Each row below holds a small network's activations on one input, seen along a few directions.
Each table varies a few parts of the input and shows all the possible inputs, shuffled.
Descriptions start from the smaller parts, as in this example, which fits no table here: one of 4 places along a line, together with either a single point or one of 9 places along a line or (one of 3 separate values, together with one of 8 places around a ring).
Shared parts are said once, and a part with two or three values counts as separate values.
(in the rows, 128 means zero)

Other details of the inputs vary at random and push rows far along two fixed directions, the same in every table; ignore that.

Table:
r1: [149  94 162 159  78 151 122 145 138 132 112]
r2: [137 150  97 151 180 101 127 170 114  83 174]
r3: [135 131  92 137 228 126 142 174 116 115 137]
r4: [ 58 171 135  76  86  91 121  63 133 139 138]
r5: [141 107 153 156  82 145 152 125 140 121 109]
r6: [121 125 112 154 190 115 152 156 122 111 129]
r7: [136 121 104 141 196 129 124 164 117 127 136]
r8: [ 78 158 130  65 103  99  90  65 128 164 128]
r9: [ 91 137 114 141 180  99 146 142 123 112 138]
r10: [174 107 145 138 102 149 142 101 135 143  80]
r11: [ 94 157 116  77 137 104  97  88 121 155 135]
r12: [163 106 146 131 106 151 131 110 137 146  84]
r13: [117 124 107 138 193 119 122 160 118 127 140]
r14: [192  98 142 144 107 170 121 147 130 140 106]
r15: [183 106 147 141 102 153 142 111 134 140  81]
r16: [127 148  97 145 172 104  99 183 111  92 194]
r17: [ 86 135 112 139 177 111 142 164 125 107 155]
r18: [ 78 145 106 132 179 108 122 175 117 108 179]
r19: [168 115 142 150  65 140  99 134 132 116 143]
r20: [141 142  91 133 222 120 147 162 112 112 137]
r21: [131 114 139 139 117 134 118 140 129 134 125]
r22: [ 95 165 120  54 108 113 112  60 131 157 124]
r23: [151  98 155 157  72 167 148 148 142 119 118]
r24: [150  87 160 166  82 154 127 146 139 132 108]
r25: [135 114 152 137  60 158 123 142 135 128 142]
r26: [103 126 109 141 186 113 124 164 119 121 150]
r27: [ 68 159 125  67 123  91 109  57 131 159 116]
r28: [181  99 138 140 109 165 122 136 131 143 104]
r29: [ 91 160 133  73 105  97 117  51 130 156 108]
r30: [112 168 118  64 113 113 122  65 126 148 125]
r31: [154 111 151 154  76 158 154 143 137 114 124]
r32: [156  93 155 157  99 152 141 133 140 133  90]
r33: [143 134  91 141 222 124 151 161 114 113 133]
r34: [142 103 154 147  58 165 129 142 138 128 134]
r35: [141 141  95 162 186 106 133 175 115  82 170]
r36: [ 62 165 140  78  91  85 118  55 133 146 122]
r37: [118 113 140 148 104 140 126 147 133 123 138]
r38: [192  96 139 143  98 177 129 146 132 138 111]
r39: [180 114 138 127  95 160 146 107 134 137  96]
r40: [139 137  93 122 198 133 123 178 112 119 163]
r41: [ 79 161 135  80 102  92 120  59 131 148 117]
r42: [143  94 159 160  95 146 141 138 142 128  97]
r43: [ 90 147 101 136 179 111 154 161 120  99 169]
r44: [170 115 145 151  73 139 115 129 137 112 126]
r45: [ 68 168 121  66 124  82 117  43 128 156 116]
Each input here is: one of 5 places along a line, together with either a single point or one of 8 places along a line.
- Changing only the place on the line of 5 turns r33 into r28. The same change can be made to r35. Which row results? => r19
- Change only the place on the line of 8 in r41. List by row number the other rows that result. => r4, r15, r20, r29, r30, r31, r36
- Which other rows agree with r42 in the place on the line of 5? List them by row number. => r3, r12, r17, r22, r23, r27, r32, r44

Table:
r46: [155 117 127 143 135 141 132 145 127 123 124]
r47: [116 141 131 104 101 121 111 101 129 138 133]
r48: [119 139 130 106 106 122 115 102 129 138 129]
r49: [111 143 132  97 108 116 120  86 131 144 118]
r50: [132 123 131 131 131 131 136 124 130 131 115]
r51: [154 113 128 149 144 141 141 149 128 122 117]
r52: [144 121 129 138 125 138 126 143 127 123 132]
r53: [103 137 135 104 111 117 127  90 132 144 113]
r54: [135 121 131 138 123 135 126 140 128 125 131]
r55: [137 110 137 165 118 139 137 166 131 107 140]
r56: [133 122 131 136 122 134 126 138 129 126 131]
r57: [ 64 168  77 109 246  80 134 153 109 112 170]
r58: [148 119 128 140 129 139 128 142 127 124 128]
r59: [127 117 137 155 112 134 134 154 131 111 141]
r60: [144 122 128 134 132 135 131 132 128 128 121]
r61: [132 118 133 137 135 133 140 131 130 130 113]
r62: [104 152 130  84  96 112 109  75 130 147 126]
r63: [145 122 128 134 131 135 131 131 128 128 120]
- Changing only one part turns r52 into r47. The same change can be made to r51. Which row results? => r49
- What is each input in this table made of? => one of 2 separate values, together with either a single point or one of 8 places along a line

Table:
r64: [124 112 125 149 132 130 109 158 124 126 151]
r65: [100 136 121 137 150 109 143 127 125 119 135]
r66: [102 130 123 146 152 111 144 138 129 110 134]
r67: [113 138 120 124 144 120 157 117 127 123 125]
r68: [152 141 116 121 122 125 108 128 125 116 146]
r69: [114 132 129 146 151 120 145 166 126 104 144]
r70: [125 125 123 119 157 127 135 120 128 141 107]
r71: [108 131 117 107 169 115 119 116 128 146 112]
r72: [144 125 111 128 156 151 137 155 121 128 141]
r73: [110 140 132 113 133 123 136 128 128 130 128]
r74: [130 124 124 126 150 135 150 124 131 131 109]
r75: [147 121 115 127 154 150 122 152 119 138 135]
r76: [165 129 116 140 150 119 134 123 121 119 119]
r77: [112 132 121 100 158 117 117 102 124 158 108]
r78: [105 135 127 134 138 115 150 127 133 112 129]
r79: [102 134 117 134 139 118 113 146 122 121 161]
r80: [172 128 114 146 139 134 116 156 123 105 147]
r81: [113 140 117 104 153 122 144 102 124 143 115]
r82: [170 101 160 119  48 173 113 102 141 158  94]
r83: [124 127 128 140 120 136 137 156 131 108 151]
r84: [219 101 150 153  53 169 116 123 134 128 109]
r85: [146 140 119 128 140 112 126 109 126 119 120]
r86: [106 121 126 138 130 118 104 148 127 124 153]
r87: [194  76 170 157  84 176 123 147 140 149  75]
r88: [187  88 162 154  72 173 160 117 142 139  75]
r89: [121 123 129 148 121 133 129 158 129 110 151]
r90: [122 105 131 163 150 120 128 151 131 119 122]
r91: [110 115 120 152 165 111 127 144 125 124 131]
r92: [116 132 125 132 140 125 157 125 132 116 122]
r93: [197 114 110 166 156 149 127 181 118 102 146]
r94: [120 121 139 156 134 124 138 162 127 111 136]
r95: [104 139 125 126 136 113 150 117 128 120 129]
r96: [127 128 118 105 143 139 102 129 121 153 132]
r97: [201  77 169 164  85 180 138 152 138 142  77]
r98: [113 141 123 105 117 134 127 121 130 130 142]
r99: [ 76 161 148  27  34 114  68  14 140 191 111]
r100: [114 139 128 110 143 125 133 127 125 136 125]
r101: [132 153 127 109 120 103 107 106 124 125 131]
r102: [102 148 119 107 119 125 131 123 129 121 152]
r103: [117 132 126 121 139 127 149 116 132 127 115]
r104: [130 130 116 119 145 143 132 145 126 127 140]
r105: [114 122 127 145 126 126 116 154 129 116 151]
r106: [105 142 125 125 147 118 144 143 126 115 141]
r107: [126 157 123 106 130  99 109 108 122 125 136]
r108: [121 157 115 101 133  93 116  82 126 127 127]
r109: [122 126 127 142 119 134 128 149 125 118 153]
r110: [165 104 165 139  27 168 133 113 143 134 113]
r111: [130 154 112 105 139  97 120  85 121 130 127]
r112: [117 118 129 153 144 119 136 136 127 122 124]
r113: [119 140 115 110 136 135 131 132 123 131 148]
r114: [133 123 117 124 171 130 139 127 122 143 110]
r115: [ 73 149 166  81  33  98  94  48 141 159 115]
r116: [103 124 128 146 143 111 132 132 131 118 127]
r117: [108 118 137 148 140 111 113 153 126 125 136]
r118: [117 141 121 113 112 135 134 122 126 127 149]
- What is each input in this table made of? => one of 5 places along a line, together with either one of 2 separate values or one of 9 places along a line
- Changing only the place on the line of 5 turns r87 into r71. The same change can be made to r106. Which row results? => r92
- Changing only the place on the line of 5 turns r69 into r78. The same change can be made to r73. Which row results? => r103
- Change only the choice among 2 separate values in r93. List by row number the other rows that result. => r84
- Change only the choice among 2 separate values in r68. List by row number the other rows that result. => r80
- Which other rows agree with r65 in the place on the line of 5? List them by row number. => r67, r76, r77, r81, r88, r91, r95, r111, r112, r114
- Start at r64 and move only the place on the line of 9, one step at a time. The first step leads to r79. Which rows follow, in order? => r109, r110, r118, r113, r72, r75, r96
